Each row below holds a small network's activations on one input, seen along a few directions.
In each table, some parts of the input vary, and every possible input appears once, in random order.
A made-up example of a description, with smaller parts first: one of 5 places around a ring, together with either a single point or (one of 2 separate values, together with one of 4 places along a line) or one of 11 places along a line.
Shared parts are said once, and a part with two or three values counts as separate values.

Other details of the inputs vary at random and push rows far along two fixed directions, the same in every table; ignore that.

A family of inputs:
R1: [-10 -75  15   4  -8 -47 -35  -2  13  10 -20]
R2: [ 21  50 -37 -27  -2  54  46   0  22 -41  19]
R3: [-26  37   6 -15 -18 -35   3  20 -33  -9 -11]
R4: [-27  38  16 -10 -23 -40  17  15 -23 -17  -7]
R5: [-20  32  27 -12   3 -28 -17  12 -21  10  -2]
R6: [-20  29  36  -6  -2 -31  -3   5 -10   3   1]
R7: [ 40  31 -47  11  11  75  30  -2  15   2  36]
R8: [ -2  69   9 -17   2  21  31  -2 -13 -15  25]
R9: [  2 -17  12  17  10   9 -12  -2  10  -2 -17]
R10: [-22 -41  40  13  10 -48 -48   2   2  37 -20]
R11: [-17  29  31 -13   3 -22 -11   0 -27   4  -4]
R12: [ 14  50  -9  -6  -5  29  25   1 -18 -12  15]
R13: [ 13  12 -26 -23  -8  22  15  -5  -1 -18  15]
R14: [ 22 -74 -32  29  17  28 -16 -25  16  22  -5]
R15: [ 25 -10 -34  -9  -2  39  24 -12  17 -15  23]
R16: [ 23 -86 -39  40  17  28 -16 -17  39  33   2]
R17: [-25  59  40 -13 -25 -44  12  23 -31 -17  -6]
R18: [  3  41 -18  -7   3  27  36   2   4 -27  -4]
R19: [  9 -38 -22  -7  -2  -1 -17   1  10   6   1]
R20: [-20  40  36  -9 -18 -34   5  14 -35 -15  -9]
R21: [-17 -60  16  -5 -12 -57 -41   9   5  14 -25]
R22: [ 32 -63 -27  40  18  38 -15 -13  37  33   8]
R23: [-26 -44  51  11  19 -40 -47  -3   4  18 -38]
R24: [ 29 -11 -45  15  10  58  34 -20  19  -3  23]
Each input here is: one of 4 places along a line, together with either a single point or one of 5 places around a ring.
Changing only the place on the line of 4 turns R21 into R16. The same change can be made to R15. Which row results? -> R24
List by row number the other rows that have the place on the line of 4 in common with R8. -> R5, R6, R10, R11, R23

A family of inputs:
R25: [-17 -23  45 -18  12 -50 -64   6  -2  20 -17]
R26: [-23  47 -20 -33 -45 -48  15  24 -48 -17   1]
R27: [ -8  61  20   6  -7   7  23  11 -37  -6   9]
R28: [  6   9 -41 -26 -11  30  40   3  23 -44   4]
R29: [-14 -46 -12  25 -22 -39 -17  16 -29   1 -36]
R30: [ 20 -38 -18  40   4  27  -3 -13   0  11   5]
R31: [ -7  55  19  -3 -11  -2  39  -2 -12 -38  -8]
R32: [-13  15  17  -8  -2 -27 -13   2 -30  24  13]
R33: [ 12 -81   0  18  36  35 -23 -29  51  19  -2]
R34: [  4 -94   2  64   5 -31 -42   6  55  71  12]
R35: [-38  46  46 -26   9 -26 -14  12  -8 -14 -20]
R36: [-17  -2   5   2 -18 -41  16  12 -16 -34 -45]
R37: [ 19 -12 -31  -7  15  55  27 -16  41 -24  19]
R38: [ 14  38   4  13  15  43  38 -15   9 -15   3]
R39: [ 24  15  -4  28  29  63  18 -25  25   4   0]
R40: [ 26  -1 -54 -38 -23  24  21   5  18 -26  19]
R41: [-18 -17  31   5  14 -48 -47   4 -29  41 -12]
R42: [ 41 -11 -43 -22   3  54  13 -12  36  -5  39]
R43: [-14 -36  40  37  15 -25 -48   4 -22  39 -33]
R44: [-17  57  32 -52 -14 -31  -2  16 -20 -15  11]
R45: [ 20  16 -40  -5  -7  32  23 -10  -7  10  38]
What do these inputs look like to the network? -> either a single point or (one of 4 places along a line, together with one of 5 places around a ring)

A family of inputs:
R46: [ -9  34  16  -5   1  -3   0   6 -28  -5  -7]
R47: [ 10  49 -13 -15   7  30  16   1  -4  -5  18]
R48: [ 7 50 -9  5  1 27 27  9  8 -9 14]
R49: [ 17 -21 -22 -10   5  35  13 -16  17 -29  -4]
R50: [ 34 -71 -21  23  30  38 -27 -29  35  35  16]
R51: [-12  24  -3 -41 -12  -7  18  10   9 -39  -3]
R52: [-30 -39  44  -1   5 -66 -60   7 -22  26 -46]
R53: [-32 -26  57  14  -6 -66 -29  -1 -24  16 -28]
R54: [ 27 -67 -24  47  28  40 -18 -14  43  32  -6]
R55: [-10  34  19   2  -6 -14   7  13  -3  -4   0]
R56: [ 11  48 -10 -16   6  28  17  -1  -3  -5  24]
R57: [  5  45  -5 -16  -1  23  21   1   9  -2  38]
R58: [-27 -39   2 -19 -32 -74 -27  23 -19   4 -19]
R59: [ -4  18 -24 -13 -37 -22  24  22 -12 -17   5]
R60: [ 29 -72 -18  50  29  42  -9 -30  34  30   7]
R61: [ 9 47 -2  2 -2 24 29  4  9 -7 25]
R62: [-32 -34  47  10   3 -58 -51   8 -35  19 -50]
R63: [ 25 -10 -13  15  17  45   5 -18   7  10  20]
R64: [-21 -43   5 -20 -29 -76 -34  14 -29   6 -25]
R65: [-22 -40   8  -9 -32 -68 -28  13 -38  -1 -29]
R66: [-16  27  14  12   1  -9   8   8 -20  -3 -21]
R67: [  4  48  -9  11   5  30  33   1  -6 -11   8]
R68: [ 24 -72 -26  30  30  36 -29 -16  45  35   7]
R69: [ -7  12 -23  -6 -33 -22  25  12 -23 -19  -3]
R70: [ 12  43   1  -7   1  32  24  -9 -13  -6  28]
R71: [ -4  41  17 -24  -4  -8   5  -1 -16  -1  19]
R72: [ -6  17   0 -42  -9  -9  10   1  -1 -37  -9]
R73: [  5  46  -8 -14   1  24  20   4   9  -4  33]
R74: [  3  30 -17 -16  -8  24  44  -5  10 -46  -3]
R75: [-28 -21  56   7  -9 -66 -32   8 -11  17 -20]
R76: [  4  47 -11 -12   3  25  19   7   9  -5  27]
R77: [ 33 -79 -19  40  33  46 -26 -29  26  33   4]
R78: [-10  15   6 -23 -15 -13  20   9  10 -39 -15]
R79: [ 29 -72 -21  52  31  42 -10 -27  34  30   1]
R80: [-17  33   7 -11   0  -9  -4  16  -6   1  -5]
What do these inputs look like to the network? -> one of 5 places around a ring, together with either one of 2 separate values or one of 5 places along a line
Changing only the place on the ring of 5 turns R48 into R67. The same change can be made to R55. Which row results? -> R79
Change only the choice among 2 separate values in R74. List by row number the other rows that result. -> R69
List by row number the other rows that have the place on the ring of 5 in common with R68. -> R51, R57, R58, R73, R76, R80
List by row number the other rows that have the place on the ring of 5 in common with R65. -> R46, R49, R62, R63, R70, R77

A family of inputs:
R81: [ -3  46  12  -9  -7  12  22   3 -26 -24  -3]
R82: [-12  11  16   6  -3 -17  -4   7 -24  -6 -32]
R83: [ 23   7 -38  -6  -4  36  19  -6  -4  -9  29]
R84: [ 22  12 -49   0  -3  32  20   0  -3  -4  17]
R85: [  4 -74   4  31  19   4 -20 -18  14  16 -13]
R86: [ -6  49  10 -15 -10  -3  22   0  -2 -21  11]
R87: [  9 -72  -6   9   7  -5 -28 -19  22  27  -2]
R88: [-12   7   7 -26  -4 -26 -22  11 -13  -1  -2]
R89: [-17   8  27  -8   5 -24   0  -5  -9  -5 -11]
R90: [ 14  12 -43   3  -8  34  27   2   9  -1  15]
R91: [ -7  -5  12  -1   6  -7 -15   2  18  -1  -5]
R92: [ 23   8 -23   5  -4  35  29  -1  13  -9  25]
R93: [ -7   4   8 -23  -9 -31 -12   0 -20  -2   1]
R94: [ 17 -40   1  51  24  14 -35 -11   5  68  22]
R95: [-19   7  13 -23  -8 -24 -15  13  -2   2  -4]
R96: [-11   6   7   3 -16 -33   4  19 -10  -3 -15]
R97: [ 18  20 -10  -5  20  49   8  -7  15  -8   7]
R98: [-21   9  12   8  -1 -24   4   9 -16  -6 -24]
R99: [-16   4  22   4 -14 -25   0   5  -9 -12  -8]
R100: [-11   8  21 -16  -3 -26 -11  16   5  -2  -5]
R101: [ 24  13 -18  -4   2  30  25  -7  21  -5  26]
R102: [ 15   6 -31  -3  -9  37  25  -5   7  -5  26]
R103: [-22  11  26 -12  10 -18 -11   6  -2  -5 -14]
R104: [  6 -68 -10  40   8  -4 -22  -9  25  18 -21]
R105: [ -9  10  30  -9   3 -16  -8  -6 -16  -5 -19]
What do these inputs look like to the network? -> either a single point or (one of 4 places along a line, together with one of 6 places along a line)
Change only the place on the line of 4 in R99. List by row number the other rows that result. -> R86, R91, R104
